Each row below holds a small network's activations on one input, seen along a few directions.
In each table, some parts of the input vary, and every possible input appears once, in random order.
Descriptions start from the smaller parts, as in this example, which fits no table here: one of 2 separate values, together with either a single point or one of 9 places along a line or (one of 5 places around a ring, together with one of 6 places along a line).
Shared parts are said once, and a part with two or three values counts as separate values.

Other details of the inputs shift rows strongly along three fixed directions, in all tables alike. That doesn't count.

A family of inputs:
row 1: [  6 -19  -5 -27  25 -13 -21  16  -9  -5  19 -10]
row 2: [ 23  -1   5 -20  18  51 -55  42 -19  -2 -95   1]
row 3: [ 10  12   1  16  21  -6   3   0  35   3  24 -28]
row 4: [-33 -10 -24  19 -38 -34  45 -22   4  11  39  10]
row 5: [ 11   8  24 -13  60  19 -40   4   3 -18  38 -31]
row 6: [ -9 -15   5 -31  37  -2 -37   3 -29 -25  31  -4]
row 7: [ 11 -10 -11 -10 -12  -5   5  15   9   2 -21  -2]
row 8: [-22  -5  29   9 -74  28  39 -32 -23   0 -10  44]
row 9: [-16  -2  30  -2 -62  62  16 -31 -37 -13 -40  43]
row 10: [-10  14  16  11  -4   0  27 -58 -10   1  40   6]
row 11: [ -3 -17   7 -40  38   0 -26   6 -22 -26  28 -10]
row 12: [ 23  28 -37  54   1 -53  26  16  52  52 -29 -10]
row 13: [-16 -19 -15 -19  29 -15 -20  -7 -19 -16  36  -6]
row 14: [ -3 -25  -1 -51  49  -6 -24  -2 -17 -30  34 -27]
row 15: [ 11  -8 -45  28 -22 -60  27  46  52  54 -37  -9]
row 16: [ 32  34  24  12  25  73 -54  29   4 -17 -76  -6]
row 17: [  4   3  26 -30  40   0   6 -46 -10 -14  50 -27]
row 18: [-23 -37   4 -31  13 -31  21 -29 -13   2  80 -16]
row 19: [-12   1   6  -2 -42  32  24 -11 -17 -16 -30  18]
row 20: [ 27  -3 -20  -9  20  15 -46  47  -1   2 -69  -5]
row 21: [ -4 -18 -40   6  16 -45 -11  14  10  18  24 -11]
row 22: [ 15  -6   4 -23  33  17 -63  36 -23 -11 -27   0]
row 23: [  7  17  17   3  32 -11 -12 -18  -5   6  25  -7]
row 24: [ 10  30 -32  74 -12 -29   9  24  60  41 -13  -3]
row 25: [-29  -4   5  11 -50  -8  39 -20 -10  -2  24  24]
row 26: [-13 -16 -31  -2  -1 -55  32   8  25  14  33 -23]
row 27: [ -9  29  41  39 -56  47  31 -37   3 -14   8  32]
row 28: [-14 -10  -9   2 -32  -1  32 -20  -5 -12   4  15]
row 29: [ 12  11 -31  25 -14 -30   2  66  32  32 -57   5]
row 30: [ 13  35  56   2 -39  59  26 -38 -19 -16 -35  35]
Each input here is: one of 5 places around a ring, together with either one of 2 separate values or one of 4 places along a line.
Question: Changing only the place on the ring of 5 turns row 5 into row 27. The same change can be made to row 18. Which row results?
Answer: row 8
Question: Change only the place on the ring of 5 in row 14. List by row number the other rows that result.
Answer: row 6, row 11, row 13, row 28
Question: Change only the choice among 2 separate values in row 12. List by row number the other rows that result.
Answer: row 16

A family of inputs:
row 31: [  9   0 -20  -3  22 -25 -14  24  13   3  20 -13]
row 32: [ -2   8 -22   8  30 -24 -17  13   1  14  16 -12]
row 33: [ -1   1 -26  17 -17 -43   5  34  14  27 -29   1]
row 34: [ -5   4  -3   1   2  -4   2 -20 -14  -5  32   6]
row 35: [  8   3 -12 -10  22  -5 -14  34   6   4 -47   1]
row 36: [ -2 -12 -20  11  25 -25 -27  16  10  12  17  -4]
row 37: [ -4  -2 -21  14   0   0 -13  27  17   3 -19  -9]
row 38: [ 23  21   7  11  16   4 -31  29  15  19 -51   3]
row 39: [  9   2 -18  11 -24 -15  -3  20  -2   8 -44  10]
row 40: [ 12  -1   9  -3  22   0  -8  17   8  -5   2 -15]
row 41: [  5  -6  13 -15  18  16   0 -21 -11 -25  27 -17]
row 42: [  1 -11  -5 -20  35 -22  -3 -24   8  -9  55 -35]
row 43: [  7   9  -7  16  27  -8 -11   8   5  14  -7 -14]
row 44: [ -7   3  18  19 -21  -5  33 -25   1   6  22  14]
row 45: [ -5  -7   8 -13  30  -8   2  -7   1  -9  40 -28]
row 46: [ -7   6 -12  24 -26 -27  30 -14   8  16  32  19]
row 47: [  7  -8 -15 -12  31 -26 -13  31  12   6 -20  -3]
row 48: [ 16  10 -14  22 -17 -25  18  10  39  21 -14  -3]
row 49: [ 24  11   9  -5 -19  33 -38  41 -21  -7 -95  25]
row 50: [  6  -3 -31  21  -2 -13 -14  34  27   9 -20  -6]
row 51: [ -9  17  12  20 -38   9  36 -40   4   8  -3  15]
row 52: [ -2  -7  -4 -12  41 -26 -10 -32   0   2  56 -25]
row 53: [ -1 -11  11 -40  22  27 -12 -20 -30 -35  -5   3]
row 54: [ 13   7  31 -27  32  33 -38 -18 -22 -17  -4  -1]
row 55: [-13  -1  -7 -10   9  -5   8 -11  -6 -12  42 -14]
row 56: [-11  -8 -24  13  27 -20 -24  12   7  13  14 -13]
row 57: [-11   6  17 -15 -11  23   9 -11 -16 -21  20   4]
row 58: [ -3  -6  19 -25  33  25  -8 -21 -21 -30  30 -26]
row 59: [  1  14 -13  26  -1 -38  15   3  32  36   1  -6]
row 60: [  7   8 -35  23 -11 -35  16  20  27  16   8  -5]
row 61: [ -7   1  37  -7 -12  60 -30  -3 -30 -25 -29  29]
row 62: [ -1  11  11  28 -39  12  38 -34  -2   1   0  21]
row 63: [-16 -19  12 -24  -6 -15   2 -14 -25 -13  29   2]
row 64: [-19  10  13   6 -25   5  25 -26 -14  -2  28  18]
row 65: [ 23  -9  -8 -22  18  21 -32  27 -11   7 -44  -9]
row 66: [ 16  -1 -28   7  -1  -6  -7  40  14  33 -55  -9]
row 67: [  1  -5 -14   4 -16 -19  27   1  13   5 -16  18]
row 68: [ -3  -8   5  -3   2  15 -22  23   4 -12  -9   1]
row 69: [ -7  -4   1  -3   3  18 -20  21   2 -10 -12  -4]
row 70: [  7  17  26  11 -47  25  28  -9  14  -3 -33  19]
row 71: [ -7   7   3   2 -37  23  33 -13  -6  -9 -45  28]
row 72: [-18  -4   6  18 -41  20  18 -33 -11  -9  11  27]
row 73: [  5  -8  17 -12 -45  39  21 -13 -18  -1 -30  25]
row 74: [-11   0  28 -16  13  51 -43   0 -32 -23 -18  10]
row 75: [-14 -22  -6  -7   3  -9   1 -11   3 -14  48  -7]
row 76: [-13   3 -18  28 -19 -50  34  -5  19  27  46  11]
row 77: [ -6 -23   6 -39  22   5  -8  -5 -20   2  22 -19]
row 78: [ -7 -14  17 -11 -44  17  35 -19 -11   4   0  19]
row 79: [ -5  -7   5 -25   7  11 -22  -1 -35 -17 -15  -5]
row 80: [  6   7   5 -10  20  -2 -10   7  14   1  -2 -21]
row 81: [  6   8   7  -9   5  11 -14  22  -2 -11  -6   2]
row 82: [ -6  13  10  13 -43  13  43 -32  13  -2  -3   6]
row 83: [  3   2   1  24 -34 -10  45 -14  20   3  14   7]
row 84: [  3   4  -5  11  35 -23 -11  11   8  17  13 -18]
row 85: [  2  -5  23 -12  26  13 -11 -26 -21 -15  31  -3]
Question: Changing only one part turns row 38 into row 51. The same change can be made to row 81. Which row results?
Answer: row 55
Question: Describe the family of inputs behind these rows.
Answer: one of 5 places around a ring, together with either one of 3 separate values or (one of 2 separate values, together with one of 4 places along a line)
Question: Change only the choice among 3 separate values in row 35. List by row number the other rows that result.
Answer: row 33, row 77
Question: Change only the place on the line of 4 in row 37. List by row number the other rows that result.
Answer: row 55, row 58, row 82
Question: Change only the choice among 2 separate values in row 44. List by row number the other rows that result.
Answer: row 40
Question: Change only the place on the ring of 5 in row 42. List by row number the other rows that result.
Answer: row 48, row 70, row 80, row 82
